m =
[[ -2 -47   4 -41  28   2]
 [ 25  18  12 -14  24   9]
 [ -8 -33  41  27   8  -5]
 [ -8 -19 -27  -6  20 -21]
 [-26  13  -4 -53   2  36]
 [-60 -29  25 -32  17  11]
 [ 24   5  24   4  13 -44]
 [  9 -12  -9 -39  14 -14]]
The first entry in reading order is -2
The entry in the bottom-left corner: 9
The last entry, reading row by row -> -14
The entry in the top-right corner -> 2
Report the first entry of the largest entry's row.
Answer: -8
Report the top entry of the column that holds the largest entry.
Answer: 4
Report the third smallest entry.
Answer: -47
Report the entry directly above -39.
Answer: 4
Report the entry directly above 41.
Answer: 12
The entry directly below -21 is 36
Report the entry directly below -53.
Answer: -32
The largest entry in the first row -> 28
The maximum -> 41
Report the entry just left of 12.
Answer: 18
Report the last entry in the row that holds the largest entry.
Answer: -5
Report the entry just left of -27.
Answer: -19
Report the first entry of the smallest entry's row.
Answer: -60
Report the fourth-last entry, reading row by row.
Answer: -9
Report the entry just right of the smallest entry.
Answer: -29

x =
[[  7.3  -2.8 -13.3  -9.7   0.7   3.5  18.7  -3.9 -11.2   1.8 -11.3   6.4]
 [  1.1  10.0  -4.8  14.2   2.5   0.8 -16.6  -4.3  15.0   2.3  14.7  -1.2]
 [ 11.7   4.9  11.7   8.6   1.1   1.6  -1.9 -11.0  11.3   0.7   8.4  -2.0]
 [ -3.0 -12.8   4.2  -7.4   1.1   1.1   7.2   5.4 -11.4   1.8  -5.7  -2.5]
 [ 13.0  -4.3 -10.7  -2.0   1.9  -0.1  -1.1  -6.4  -3.1   1.3  -1.1  -2.3]
 [ -0.6 -14.9  21.4 -14.1   2.2  -0.2  10.9  -5.3 -21.6   1.8 -12.4
   -2.1]]
The smallest entry? -21.6
The entry just left of -13.3 -> -2.8
The entry just left of the largest entry? -14.9
The entry just left of the smallest entry? -5.3
The entry just left of -11.2 -> -3.9
The entry just left of -12.4? 1.8
The second largest entry -> 18.7
The entry just right of the largest entry: -14.1
The maximum: 21.4
The fourth entry in reading order -> -9.7
The second smallest entry is -16.6
The entry just right of 1.6: -1.9
The entry just left of 15.0? -4.3
The entry just left of -7.4? 4.2

Read these off the row that follows.
1) Give the second entry from the left.
2) Give the entry just right of the smallest entry.
3) Give the entry just left of the largest entry.
4) Give the entry just right of 63.
[  1 -26  33 -30  -6  -5  63  19 -40  -7]
1) -26
2) -7
3) -5
4) 19

[108 124 114 136 194 114 211  92 103   0 152  59 146 157  64 195]
The entry just left of 136 is 114
Report the entry just left of 152.
0
The last entry -> 195
Report the entry just right of the smallest entry.
152
Report the entry just left of the smallest entry.
103

[-0.07  0.06  0.20  0.11 -0.05 -0.16  0.02 -0.05 -0.12  0.05  0.11  0.04
 -0.08 -0.17 -0.20]
The maximum: 0.20
Give the entry just left of 0.20.
0.06
Give the entry just left of the smallest entry.
-0.17
The entry just right of the centre entry -> -0.12
Give the entry just left of 0.04.
0.11

a =
[-0.07 -0.05 -0.05 -0.05 -0.03  0.21 -0.04 -0.04 -0.05 -0.02 -0.14 -0.04
 -0.04 -0.05 -0.09]
The 2nd entry from the left: -0.05
Which number is the second entry from the right?
Answer: -0.05
Which number is the first entry?
Answer: -0.07
Which number is the entry just left of the largest entry?
Answer: -0.03
The entry just left of the centre entry -> -0.04
The 1st entry from the right is -0.09
Which number is the 3rd entry from the right?
Answer: -0.04
